A small network was shown many inputs. Here are its activations along a few directions, one row for each input.
In each table, some parts of the input vary, and every possible input appears once, in random order.
Descriptions start from the smaller parts, as in this example, which fits no table here: one of 8 places around a ring, together with either a single point or one of 11 places along a line or (one of 3 separate values, together with one of 4 places along a line).
Shared parts are said once, and a part with two or three values counts as separate values.
In the rows, 128 means zero.

Other details of the inputs vary at random and push rows far along three fixed directions, the same in every table; ignore that.

Rows:
row 1: [158 129 119 140 121 123 126 138 162  94 122]
row 2: [146 114 109 110 112 112 135 125 171 164 136]
row 3: [110 147 107 130 120 124 161 110 112 136 143]
row 4: [127 140 115 135 133 134 141 118 119  84 139]
row 5: [123 136 145 157 134 147 129 118  91 104 124]
row 6: [135 123 102 104 107 114 144 115 154 173 141]
row 7: [164 108 118 140 121 120 120 133 129  80 125]
row 8: [137 125 103 103 109 104 140 135 194 185 130]
row 9: [106 134 141 141 142 138 131 118  84  96 138]
row 10: [124 152  83 115 105 136 163  91  73 132 133]
row 11: [155 127 125 130 128 129 116 141 166  83 126]
row 12: [106 118 141 113 136 109 118 144 175 186 134]
row 13: [124 149 149 147 133 139 129 133 112 110 128]
row 14: [106 130 138 145 134 123 138 121 100 138 133]
row 15: [157 104 119 128 127 126 114 135 138  77 124]
row 16: [126 112  96  95 109  91 149 121 168 193 149]
row 17: [118 116 206 151 154 134  80 170 113 156 107]
row 18: [153 121 113 117 125 135 119 129 127  94 123]
row 19: [116 134 143 149 140 153 121 117  94  96 122]
row 20: [ 97 117 203 160 167 132  87 169 144 145 113]
row 21: [122 142 138 134 127 135 127 129 116 147 115]
row 22: [167  95 120 129 127 120 103 142 156  77 119]
row 23: [122 132 112 129 123 119 153 111 106 123 145]
row 24: [108 137 140 145 134 123 135 130 124 145 131]
row 25: [163 122 120 128 124 136 113 139 154  78 114]
row 26: [163 123 118 129 124 135 111 137 154  79 112]
row 27: [117 120  83  85 106 115 150 104 168 198 139]
row 28: [129 128 143 140 131 132 126 128  85 107 131]
row 29: [153 112 120 135 121 123 127 131 121  93 129]
row 30: [109 149  96 114 121 146 159  88  90 127 142]
row 31: [122 121 142 129 132 121 126 132 108 148 130]
row 32: [150 105 119 106 121 105 111 155 226 158 120]
row 33: [145 120 117 139 131 124 123 135 158  81 129]
row 34: [ 80 146 109 103 125 133 156  93  64 177 142]
row 35: [ 97 117 126 105 134 108 134 125 147 195 138]
row 36: [145 112 114 137 130 122 124 127 138  74 131]
row 37: [ 95 145 186 140 145 139 110 146 103 183 114]
row 38: [ 97 153 126 130 131 156 146  95  66 119 138]
row 39: [148 140 113 129 114 135 138 123 124 105 123]
row 40: [142 138 112 124 126 132 133 126 148  96 129]
row 41: [158 104 119 137 122 110 127 139 158  92 135]
row 42: [119 155 139 145 133 141 139 124 102 114 128]
row 43: [113 146  88 105 114 138 151  96  88 144 129]
row 44: [144 128 103 110 118 135 129 118 116 104 129]
row 45: [110 131 128  95 124 122 124 132 157 204 122]
row 46: [111 102 139 117 136 107 116 142 167 174 130]
row 47: [133 128 107 112 120 135 131 118 116 125 124]
row 48: [111 101 208 150 168 131  72 170 125 143 108]
row 49: [157 137 118 129 118 134 132 128 130  98 123]
row 50: [183 105 123 126 120 119 107 151 162  94 120]
row 51: [111 150 137 144 139 145 128 123 109 107 120]
row 52: [ 84 138 187 151 152 128 116 148 112 176 130]
row 53: [102 120 209 166 157 142  93 157 116 158 112]
row 54: [149 115 106 105 109 113 129 133 155 161 125]
row 55: [122 150 138 134 137 153 126 122  93 101 118]
row 56: [100 165  89 122 115 130 182  88  81 138 153]
Each input here is: one of 2 separate values, together with one of 4 places along a line, together with either a single point or one of 6 places around a ring.
Changing only the place on the line of 4 turns row 26 into row 55. The same change can be made to row 1. Which row results?
Answer: row 42
Changing only the place on the line of 4 turns row 29 into row 7. The same change can be made to row 39. Which row results?
Answer: row 21
Change only the choice among 2 separate values in row 23. List by row number the other rows that result.
Answer: row 35
Change only the choice among 2 separate values in row 53. List by row number the other rows that result.
Answer: row 27
Change only the place on the line of 4 in row 34. List by row number the other rows that result.
Answer: row 15, row 22, row 48

Rows:
row 57: [104 105 150 121 140 118 111 135 135 186 120]
row 58: [ 62 147 149 120 135 123 151 115  94 232 144]
row 59: [146 128  96  99 107 120 141 117 124 148 133]
row 60: [133 143 111 135 125 152 133 107  93  82 121]
row 61: [108 151 180 156 152 146 119 144 101 123 120]
row 62: [143 113  97 116 111 113 142 115 133 140 133]
row 63: [101 132 154 124 140 131 120 136 153 179 123]
row 64: [ 95 113 151 131 143 117 118 137 145 179 127]
row 65: [135 138  95 121 111 123 154 114 149 137 131]
row 66: [117 118 152 119 131 121 110 145 124 190 115]
row 67: [126 146 121 142 132 141 142 115 112  71 140]
row 68: [147 135 119 132 119 145 133 116  82  87 129]
row 69: [123 150 115 141 130 137 145 116 106  71 138]
row 70: [115 130 150 125 132 125 114 141 137 188 112]
row 71: [113 139 174 158 144 150 107 138  93 131 107]
row 72: [131 150 121 137 130 150 140 115 108  75 132]
row 73: [ 93 126 153 134 142 123 122 136 152 175 128]
row 74: [ 97 128 177 158 156 142 112 136  98 119 129]
row 75: [138 120  92  97 113 123 133 116 128 141 127]
row 76: [139 118  95  98 112 127 133 111 133 143 131]
row 77: [146 122  97 106 105 123 139 113 128 147 132]
row 78: [128 135  93 114 117 127 148 111 152 133 130]
row 79: [140 128 114 130 127 144 125 116  88  81 121]
row 80: [103 124 155 129 136 110 122 147 140 183 132]
row 81: [143 117  95 112 111 111 144 116 130 140 134]
row 82: [132 133  92 105 111 135 139 106 134 138 128]
row 83: [126 122  94 110 119 112 145 117 145 135 142]
row 84: [ 95 127 172 158 157 137 112 139  97 120 125]
row 85: [134 137  94  99 113 134 139 110 133 139 131]
row 86: [114 125 179 151 147 138 110 140  83 127 124]
row 87: [141 135  95 112 104 129 143 110 136 145 128]
row 88: [136 116  98  97 118 115 138 117 134 140 139]
row 89: [125 145 120 145 132 142 144 111 111  71 139]
row 90: [188  74 144 136 128  95  88 176 234 105 126]
row 91: [144 116 102 111 110 115 143 114 132 140 139]
row 92: [115 123 151 115 128 120 112 144 121 189 118]
row 93: [141 121  98 106 110 109 144 120 128 142 137]
row 94: [180  98 160 156 146 127  79 177 200  49 106]
row 95: [131 133  97 127 114 114 153 116 155 135 138]
row 96: [112 129 174 137 152 149  99 141  82 125 115]
row 97: [ 70 167 123 144 137 148 164  90  63 133 139]
row 98: [ 96 143 177 155 158 140 115 142 108 117 127]
row 99: [114 128 178 149 149 136 111 142  80 125 124]
row 100: [105 122 177 144 153 143 105 137  85 124 123]
row 101: [136 121  97 124 114 111 149 117 147 134 141]
row 102: [137 139 123 145 128 132 143 121  99  74 143]
row 103: [128 135  97 114 116 130 147 111 152 132 133]
row 104: [137 124 116 131 130 135 131 118  90  76 130]
row 105: [132 159 119 143 124 142 149 118  97  78 130]
row 106: [131 135 121 139 134 136 138 119 101  68 142]
row 107: [105 116 158 138 137 115 121 141 144 183 130]
row 108: [127 140  91 108 116 125 150 114 147 135 132]
row 109: [131 133 101 126 113 116 152 116 156 135 141]
row 110: [126 143  94 106 116 124 149 117 147 134 134]
row 111: [135 127 119 129 129 135 130 119  89  76 132]
row 112: [191  74 157 146 139 126  64 174 186  59 100]
row 113: [190  92 160 145 139 133  68 172 193  55 105]
row 114: [129 153 120 148 126 133 148 120 104  75 138]
row 115: [134 143  94 114 111 121 155 117 146 139 133]
row 116: [138 135 123 133 130 149 122 121  73  65 123]
row 117: [143 142  95 103 108 126 145 116 132 143 131]
row 118: [107 132 157 136 135 128 123 140 150 182 120]
row 119: [146 130 117 141 120 143 132 114  84  86 121]
row 120: [138 108 107 115 119 123 131 116 133 123 133]
row 121: [132 149 116 150 127 133 148 119 108  75 137]
row 122: [137 143 101 114 112 125 153 117 148 138 137]
row 123: [106 142 173 142 150 150 101 143  91 123 110]
row 124: [117 126 176 155 142 149 104 138  82 129 112]
row 125: [106 135 154 134 138 123 124 143 147 181 118]
row 126: [124 146 112 142 131 136 144 115 110  73 136]
row 127: [137 127 115 131 124 149 127 110  88  85 124]
row 128: [114 124 177 154 149 135 108 145  82 123 118]
row 129: [202  70 139 123 122  99  75 180 224 116 105]
row 130: [139 131 119 126 126 149 125 115  85  82 127]
row 131: [111 136 151 118 129 124 115 143 130 189 116]
row 132: [136 112  92 104 117 114 138 114 135 138 134]
row 133: [198  98 163 149 133 129  73 178 188  59 107]
row 134: [108 137 171 147 152 150 101 139  96 126 107]
row 135: [127 118  98 117 118 118 144 114 147 130 142]
row 136: [132 134  95 124 115 111 153 119 155 134 139]
row 137: [135 145 123 152 126 136 145 118 116  76 139]
row 138: [102 146 179 163 150 140 121 140 104 121 129]
row 139: [129 141  97 104 118 125 148 116 151 137 136]
row 140: [191  89 146 133 126 105  89 178 245 107 115]
row 141: [133 136  90 100 113 129 139 113 132 137 126]
row 142: [103 135 157 131 139 115 126 144 149 181 133]
row 143: [103 120 153 136 139 112 123 142 139 183 129]
row 144: [ 92 128 150 131 145 118 122 139 151 178 126]
row 145: [134 125  96 117 113 108 150 121 144 138 143]
row 146: [ 99 117 156 124 143 119 117 140 144 178 135]
row 147: [126 125  96 110 118 113 145 119 143 130 144]
row 148: [110 130 150 110 138 130 108 141 139 183 118]
row 149: [144 113 101 115 109 114 141 115 135 140 135]
row 150: [115 131 151 122 131 125 113 145 136 187 113]
row 151: [142 137  96 109 106 128 144 111 136 145 131]
row 152: [136 112  98 103 116 118 137 112 137 138 138]
What is each input in this table made of?
Answer: one of 2 separate values, together with one of 6 places around a ring, together with one of 8 places around a ring
Changing only the choice among 2 separate values turns row 96 into row 59. The same change can be made to row 126. Which row results?
Answer: row 121
Changing only the choice among 2 separate values turns row 108 into row 115. The same change can be made to row 57. Which row results?
Answer: row 62
Change only the place on the ring of 6 in row 130. List by row number the other rows that result.
Answer: row 67, row 72, row 85, row 100, row 146
Change only the choice among 2 separate values in row 151. List by row number the other rows that result.
Answer: row 113
Change only the choice among 2 separate values in row 88. List by row number the other rows that result.
Answer: row 99

Rows:
row 153: [116 126 173 161 146 126 113 142 116 138 126]
row 154: [108 155 150 144 148 149 136 126  96 101 125]
row 155: [101 137 160 130 138 120 128 138 119 173 132]
row 156: [128 125 116 115 122 115 140 131 180 167 124]
row 157: [124 136 121 126 126 117 135 129 141 126 143]
row 158: [128 104 109 110 118 120 119 128 170 163 125]
row 159: [153 101 124 117 121 106 115 136 162 161 123]
row 160: [103 141 168 140 141 126 120 150 133 160 129]
row 161: [159 102 134 119 120 122 102 147 169 141 110]
row 162: [162 139  88 133 108 139 155  98  82  66 131]
row 163: [140 155  79 127 109 144 162  89 104  80 135]
row 164: [151 130  76  83  98 124 146 112 143 151 131]
row 165: [128 126 154 154 142 154 108 126  79  81 114]
row 166: [153 111 152 136 148 121  99 162 186 100 121]
row 167: [104 129 149 134 134 123 131 128 105 183 131]
row 168: [115 151 142 149 133 159 127 113  78 104 120]
row 169: [ 97 122 145 110 139 119 123 129 105 193 128]
row 170: [127 112 108 115 119 119 140 114 118 143 129]
row 171: [144 137  80  99 100 106 162 115 156 153 147]
row 172: [ 85 135 150 128 142 122 130 134 124 175 138]
row 173: [157 142  92 125 109 134 155 110  92  63 142]
row 174: [192 105 120 134 113 120 114 144 159  78 114]
row 175: [175 115 116 121 120 131 106 143 168  73 123]
row 176: [138 140  78  90 106 120 151 108 159 142 138]
row 177: [162 107 142 140 131 134  98 140 135  92 111]
row 178: [124 128 184 152 157 124  78 183 133 119  97]
row 179: [164  89 146 120 137 120  81 162 174 110 114]
row 180: [176 115 106 109 111 118 127 138 151 104 125]
row 181: [140  94 121 102 124 102 111 141 163 156 126]
row 182: [132 112 188 151 154 127  90 166 124 121 121]
row 183: [109 133 150 125 128 140 121 131 110 188 110]
row 184: [144 115  78 106 103 109 153 109 146 145 144]
row 185: [108 142 145 161 139 141 139 114  73  98 137]
row 186: [ 94 145 117 118 128 131 156 105  71 156 145]
row 187: [ 90 161 122 128 130 132 159  99  67 149 150]
row 188: [133 136 133 133 127 124 130 140 144 107 135]
row 189: [122 122 185 172 152 131 100 157 135 113 121]
row 190: [178 129 123 159 117 144 131 134 106  29 127]
row 191: [117 149  67 123 114 137 182  81  99  86 142]
row 192: [126 132 111 118 110 109 145 129 174 180 137]
row 193: [ 89 134 155 127 152 129 125 137 131 165 125]
row 194: [126 106 122 128 123 106 126 137 181 149 136]
row 195: [103 118 147 126 136 123 125 127 105 185 121]
row 196: [ 95 156 119 119 131 150 140 100  74 146 136]
row 197: [169  99 147 119 131 123  85 163 175 116 111]
row 198: [ 91 121 147 117 136 118 126 133 112 183 135]
row 199: [167 124 106 133 108 114 140 130 163 105 134]
row 200: [116 109 188 156 156 123  94 162 131 112 124]
row 201: [140 112  85 115 106 104 154 111 157 128 144]
row 202: [ 95 140 146 134 139 136 124 120 119 177 123]
row 203: [138 123 126 124 124 116 130 140 187 156 119]
row 204: [113 146 102 103 123 128 143 106 128 152 139]
row 205: [ 96 142 145 147 142 138 135 124  90  94 139]
row 206: [131 126  79 113 105 109 158 109 161 139 147]
row 207: [136 120 194 156 149 133  92 171 125 116 114]
row 208: [100 148 118 112 128 132 151 100  63 164 136]
row 209: [101 144 155 136 133 140 125 128 123 171 116]
row 210: [153 127  99 142 118 151 139  99  73  31 125]
row 211: [131 123 186 161 146 150  86 159 132 120 102]
row 212: [100 122 170 137 153 137  99 143 129 133 120]
row 213: [157 113  98 108 119 127 119 129 160  97 132]
row 214: [108 160 142 164 133 150 146 114  77  86 134]
row 215: [153 135  99 146 124 147 138 106 109  34 131]
row 216: [ 99 150 118 109 128 145 142  99  64 155 132]
row 217: [120 145 162 174 154 155 123 129  92  68 119]
row 218: [119 117 109 112 126 112 140 126 178 173 128]
row 219: [124 127  72  93 115 112 162 107 164 143 142]
row 220: [143 140  87 101 111 120 158 119 166 128 135]
row 221: [107 131  99  98 120 130 139 108 122 150 137]
row 222: [ 85 142 150 153 140 146 139 110  48 126 134]
row 223: [130 128  81 116 112 129 151  98 136 109 135]
row 224: [131 117 103 104 115 119 126 123 169 187 129]
row 225: [130 144 122 116 124 134 131 125 138 128 127]
row 226: [171  97 152 126 133 113  90 166 170 112 113]
row 227: [145 113 143 142 137 119 114 146 142  87 134]
row 228: [ 91 147 140 133 133 120 124 140 113 191 108]
row 229: [125 111 182 159 154 145  82 155 130 113 108]
row 230: [165 143 103 132 115 151 131 119 109  39 128]
row 231: [102 155 124 138 121 141 158 101  62 144 137]
row 232: [171  93 112 114 123 124 103 140 157  73 122]
row 233: [ 95 142 148 135 130 121 142 123 111 188 133]
row 234: [126 117 114 101 127 116 121 131 174 159 131]
Changing only one part turns row 154 into row 156. The same change can be made to row 175. Which row results?
Answer: row 168
Changing only one part turns row 224 into row 196. The same change can be made to row 165. Which row results?
Answer: row 179
Changing only one part turns row 178 into row 228. The same change can be made to row 166. Which row results?
Answer: row 217
What is each input in this table made of?
Answer: one of 2 separate values, together with either a single point or (one of 5 places along a line, together with one of 8 places around a ring)
Change only the choice among 2 separate values in row 221. List by row number the other rows that result.
Answer: row 158
Change only the place on the ring of 8 in row 181. List by row number the other rows that result.
Answer: row 198, row 200, row 205, row 212, row 219, row 221, row 232
